A small network was shown many inputs. Here are its activations along a few directions, one row for each input.
Each table varies a few parts of the input and shows all the possible inputs, shuffled.
A made-up example of a description, with smaller parts first: one of 8 places around a ring, together with either a single point or one of 11 places around a ring or (one of 2 separate values, together with one of 6 places along a line).
Shared parts are said once, and a part with two or three values counts as separate values.

Other details of the inputs vary at random and push rows far along three fixed directions, the same in every table; ignore that.

Table:
R1: [  4  19 -41  -5 -21 -23 -29  28  14 -20  26 -15 -14]
R2: [-28 -23  27  -4   5  23  27 -51  -2   8 -60  15   6]
R3: [ 11  10  57  -7  30  33  17  -9 -75  22  -4   8  28]
R4: [-59  10  10 -33 -41 -21  32  -5   9 -32  43  -2  15]
R5: [ 98  28  15  18  90  17 -12  37 -64  34 -15  27  17]
R6: [  4   4  -5  -3 -32 -12  13  20  -2  -3  45  -1   5]
R7: [ -4  -9 -24 -15 -26 -16  -7 -15  21  -4 -19  -3   3]
R8: [ 12 -24 -31   6  -3 -14 -15  -4  44  -8 -26 -21 -30]
R9: [ -1 -18  26   7  24  14  45 -46  -3  -8 -56  10   5]
R10: [-35 -19 -21   0  -2 -11   7 -13  55 -14 -20  -9 -27]
R11: [ -1  -5 -82  19  -1  -7 -36  -8  73  -1 -50 -13 -40]
R12: [ 61  14 -34   6  11   6 -46  22  17  36 -11   2  -8]
R13: [-40 -15  52  39  41  42  54 -46 -27   3 -41  16  -1]
R14: [ -1 -35 -78  39 -32  -7 -36 -11  47 -16 -40 -28 -70]
R15: [-24  -8  53   8  52  36  56 -55 -17  11 -61  31  10]
R16: [ 68  12 -39   8  17  -4 -44  18   9  23 -13  -6  -7]
R17: [-29  27  -2 -55 -54 -46  15  20  20 -23  65  20  39]
R18: [-37   1   9 -48 -54 -44  39 -14  12 -27  29   7  35]
R19: [-69   7  28  -9 -54 -13  25   3   3 -21  45   2  34]
R20: [ 14  -7 -23 -17 -19 -30 -33  22  17   3  22 -18   1]
R21: [-33 -14  49  44  45  33  51 -40 -40  -6 -43   6  10]
R22: [-18  12   3 -16 -58 -39  28  28   0 -22  74  -8  31]
R23: [-29  11  10 -42 -40 -54   8  26  17 -31  68  -3  37]
R24: [-10 -27 -63  21  -5  -9 -53 -12  68 -14 -47 -24 -51]
R25: [ -3  -8  58 -14  16   8  32 -16 -14  12   3  10  22]
R26: [ 35  25 -26  25  43  25 -36  25  -9  28 -15 -10 -21]
R27: [-37 -19  21  37  10  20  19 -37 -19 -22 -34  -1  -3]
R28: [ -9 -25 -25  37  16  32   0 -53  22  -5 -80 -27 -45]
R29: [ 84  47 -30  16  52  15 -61  65 -29  44  28   0 -16]
R30: [-55   6  23 -28 -21 -36  33   3  19 -20  38  -7  43]
R31: [ 36  37 -15   9   2 -27 -16  66 -24   4  72   0  22]
R32: [ 36  -5   8  12  33  27   0 -22   2  25 -45  16 -10]
R33: [-48  10  13  -5 -29 -18  40   9   6 -20  45   4  18]
R34: [ 61  33 -49 -15 -18 -24 -66  61 -19  20  58 -19  -1]
R35: [-20 -19 -68  42 -25  11 -47  -7  61  -8 -32 -13 -68]
R36: [ 70  33  26  18  68  39 -38  40 -79  35   0  13  10]
R37: [-15 -16  49  10  45  19  49 -54 -32 -17 -66  26  11]
R38: [ 65  -1 -26  -1  24   5 -31  13 -11  24 -24  16 -22]
R39: [ 30  34  32 -25  30  -7  26  30 -39  17  36  32  43]
R40: [  3  -1  30 -19   8   3  41 -23 -11   2  -6  21  21]
R41: [-27 -19  21 -10 -14 -12  22 -25  21 -16  -6 -13  17]
R42: [-27  -5  34  10   2   7  31  -9 -32 -16  18  18  11]
R43: [-27  -6  49  23  55  29  60 -45 -39 -12 -49   2   3]
R44: [ -7 -32 -35  19 -38  14 -24  -7  25 -23  -8 -14 -30]
R45: [  3 -40 -67   6 -18 -12 -44 -10  67  -4 -42 -21 -70]
R46: [ 89  35  21  17  85  32 -27  40 -59  55 -16  30  22]
R47: [ 42  45  -1 -27 -17 -14 -22  52 -17  21  78  -2  22]
R48: [  6 -43 -71  13 -16 -19 -45 -11  67 -13 -52 -30 -67]
R49: [-44 -20  32 -49 -54 -24  25  -8  17 -33  49  -5  40]
R50: [-37   4   5  -2  -4  15   4 -23   5 -10 -10  -2 -13]
R51: [-42  -8  12 -21 -30 -16  40 -28 -10 -26  10 -13   5]
R52: [-45  -5 -11 -17 -22 -37  22   3  47 -25  15 -14   5]
R53: [  2  -9  19 -17   4  13  13 -26 -12  14 -25  23   7]
R54: [-17  -9 -71  49  -9  14 -39   3  58   6 -35 -21 -55]
R55: [-54  13  11 -40 -47 -35  27 -10  16 -31  29  12  49]
R56: [ 30  24  48   1   5  13  13  36 -62  25  52  13  48]
R57: [-35  -4  50  23  53  34  53 -47 -40  -6 -49   1  12]
R58: [ 10  -4 -17 -23 -23 -23 -32  21  24  12  30  -6  -9]
R59: [ 11  13 -24 -10  -3 -18 -30  38  37  14  27  -4  -8]
R60: [-56  12  31 -30 -23 -26  29   7  23  -7  40  -1  42]
R61: [-13  20  -8 -32 -30 -19  -6  12  21  -4  25  21  16]
R62: [-26 -32  67   1  22  51  50 -59 -51 -22 -46   5   9]
R63: [ 10  17  20 -35 -10 -29  -6  39  -9  -6  62  12  27]
R64: [-19   4  49 -19   1  15  31 -20 -45   7  11   6  19]
R65: [-11 -24 -75  49 -17  -2 -39  -8  52 -25 -38 -22 -66]
R66: [-54 -44  23  33  -8  24  41 -66  -9 -20 -57  -9 -13]
R67: [107   5  25  -3  59  38 -32  32 -75  26 -12  30  20]
R68: [-57  16  16 -40 -52 -26  22  -3  23 -17  29  16  44]
R69: [-58  -4  21 -22 -67 -20  34  -6   2 -13  54   4  22]
R70: [  9 -13 -79  22 -18  -1 -32 -13  58 -14 -40 -39 -65]
R71: [  9  45 -41 -29 -44 -42 -46  62   4  -9  86 -14  21]
R72: [-29 -16 -21  15 -40   4 -12  -7  16   0  -2 -13 -15]
R73: [ 97  27 -22  29  24  14 -59  64 -30  43  37   7 -13]
R74: [ 38  48   1 -25 -19 -13 -24  58 -22  23  77  -6  34]
R75: [ 20 -12   1  10  29  24  -2 -20 -32   9 -32  -3 -33]
R76: [ 38  16 -27  18 -17 -13 -33  38  -7   9  41 -13   6]
R77: [ -1 -29  36   3  27  16  32 -31   0   1 -38   3  -8]
R78: [  3 -10  41  -2  19  14  12 -14  -6  16 -12   0  19]
R79: [ 31  -2   3  19  36  31   4 -17 -18  10 -32  -4 -29]
R80: [ 88   6  42   6  70  25 -37  36 -73  54  -3  15  17]
R81: [-17 -13  26  -4  17   7   1 -14   3   1 -14   9  -2]
R82: [-12 -21 -13  15  13  13 -30 -13  32   3 -45  -6 -25]
R83: [ -5  -4 -34  26  28  19  -7 -11  21  -1 -42 -11 -48]
R84: [ -9  -5  -7  -7 -37 -17  10  13 -12  -5  43   2   0]
Each input here is: one of 4 places along a line, together with either a single point or (one of 4 separate values, together with one of 5 places around a ring).
Changing only the place on the line of 4 turns R62 into R44. The same change can be made to R79. Which row results? -> R6
Changing only the place on the line of 4 turns R52 into R31. The same change can be made to R78. Which row results? -> R56
Change only the place on the line of 4 in R83. List by row number the other rows that result. -> R10, R33, R39
Change only the choice among 4 separate values in R37. List by row number the other rows that result. -> R5, R9, R18
Change only the place on the ring of 5 in R16. List by row number the other rows that result. -> R9, R12, R32, R40
Change only the choice among 4 separate values in R54. List by row number the other rows that result. -> R19, R56, R72

Table:
R85: [ 76  25  -3  -7  28   2 -42  53 -10  52  26  26  15]
R86: [-99 -38  46  12  -9  -6  93 -68  19 -46 -29  -8   8]
R87: [ 41 -29   8   3   1  22  20 -37 -39  -6 -45   2  -9]
R88: [ 13  45 -25  -3 -42 -26 -15  70 -29  -9 100  -4  29]
R89: [  4 -40 -82  81  14  33 -60 -10  51   2 -76 -33 -97]
R90: [ 33  47  82 -52  34 -36  30  55 -57  21  83  38  96]
R91: [ 42  18  29  11  61   2   0  27 -56   2  18  -4  11]
R92: [-97  -4  30 -52 -29 -35  59 -48  50 -37  -3  -4  36]
R93: [  -6  -10  -36  -64 -118  -76  -20   36   54  -25   94   -9   18]
R94: [ 84  39  -5  -1  44  20 -39  41 -33  48   1  27   9]
R95: [ 47  20 -73  10  24 -16 -46  20  48  16 -33   7 -32]
R96: [-22   9 -81 -27 -55 -31 -60  16  95   0   8 -18 -28]
R97: [-101    2   64  -18  -36  -10   68  -21  -27  -40   48   -8   42]
R98: [ -1 -38 -72 -29 -71 -29 -46  -6  63 -32  -1 -43 -47]
R99: [ 47  10  17  42  83  27   9   3 -60   4 -34   4  -8]
R100: [-37 -32  15  35  24  58   3 -61   1   9 -82  -8 -44]
R101: [ 24  11  23  27  31  50  -3  -7 -51  30 -21  18  -3]
R102: [-48 -35  64  31  17  50  48 -63 -19  10 -54  16   4]
Changing only one part turns R98 into R87. The same change can be made to R92. Which row results? -> R95
What is each input in this table made of? -> one of 3 separate values, together with either a single point or one of 5 places around a ring
Change only the choice among 3 separate values in R102. List by row number the other rows that result. -> R100, R101
Which other rows agree with R89 in the choice among 3 separate values? List them by row number. -> R85, R86, R90, R93, R102

Table:
R103: [-48  -3 -10 -48 -79 -33  -4   1  52 -11  48 -12  16]
R104: [  2  25   8 -22   0  -1 -16  25  -1  24  36   9  18]
R105: [ 22  20  39 -38 -25 -13   3  36 -36  11  70  23  55]
R106: [ 59  10  -8  -3   6   8 -27  25 -19  27  14  11  -4]
R107: [  57  -52   23   43   77   52  -11  -44  -34   20 -107    7  -35]
R108: [ 45   7 -40 -27 -34 -28 -37  29   6  -4  28  -8  -3]
R109: [ 18 -28 -54  92  30  47 -46  -5  -2   1 -59 -24 -80]
R110: [-80   0  60 -15   2  -4  92 -53   5 -23 -12  13  39]
R111: [  1  14   6 -35  -9 -37  -6  32  11  -4  51  -6  24]
R112: [ -43   -2  103   37   41   47   65  -23 -103   -1    9    3   33]
R113: [ 89   5 -17  -8  11  -9 -40  44 -23  23  21   3  -3]
R114: [ 74  16 -13  37  79  15 -44  36 -18  35 -29  15 -10]
R115: [-24  -8 -78 -16 -55 -48 -17   4  93 -26  10 -25 -31]
R116: [-53 -12 -77   3 -45  -3 -19 -39  89 -16 -53 -14 -51]
R117: [-78 -28   9  49 -16  26  56 -54  -3 -34 -32 -18 -30]
R118: [ 23  18 -77   7 -23 -10 -53  30  60  18   2  -5 -36]
R119: [ 10   0  10 -43 -32 -30 -14  27   3   3  52  -8  23]
R120: [-49 -37 -22  10   3   4  30 -69  45 -36 -78 -14 -39]
R121: [ 39  21  52 -21  35 -21  15  37 -56   4  50  22  52]
R122: [ -8  -1  77   9  76  29  41 -27 -42  14 -39  19  26]
R123: [-85 -26  32   3 -16  14  51 -62  30 -16 -46  14   2]
R124: [ 93   9 -23  18  41  31 -57  20 -36  36 -34   9 -24]
R125: [-48  24  26 -11 -51  -8  38  16 -49 -34  80 -15  43]
R126: [-18  28 -27 -23 -17 -28   2  12  28 -11  19  -1  14]
What is each input in this table made of? -> one of 4 places along a line, together with either a single point or one of 5 places around a ring
Changing only the place on the line of 4 turns R118 into R116. The same change can be made to R110. Which row results? -> R126
Change only the place on the ring of 5 in R111. List by row number the other rows that result. -> R103, R104, R119, R122
Which other rows agree with R121 in the place on the line of 4? List them by row number. -> R105, R107, R109, R114, R123
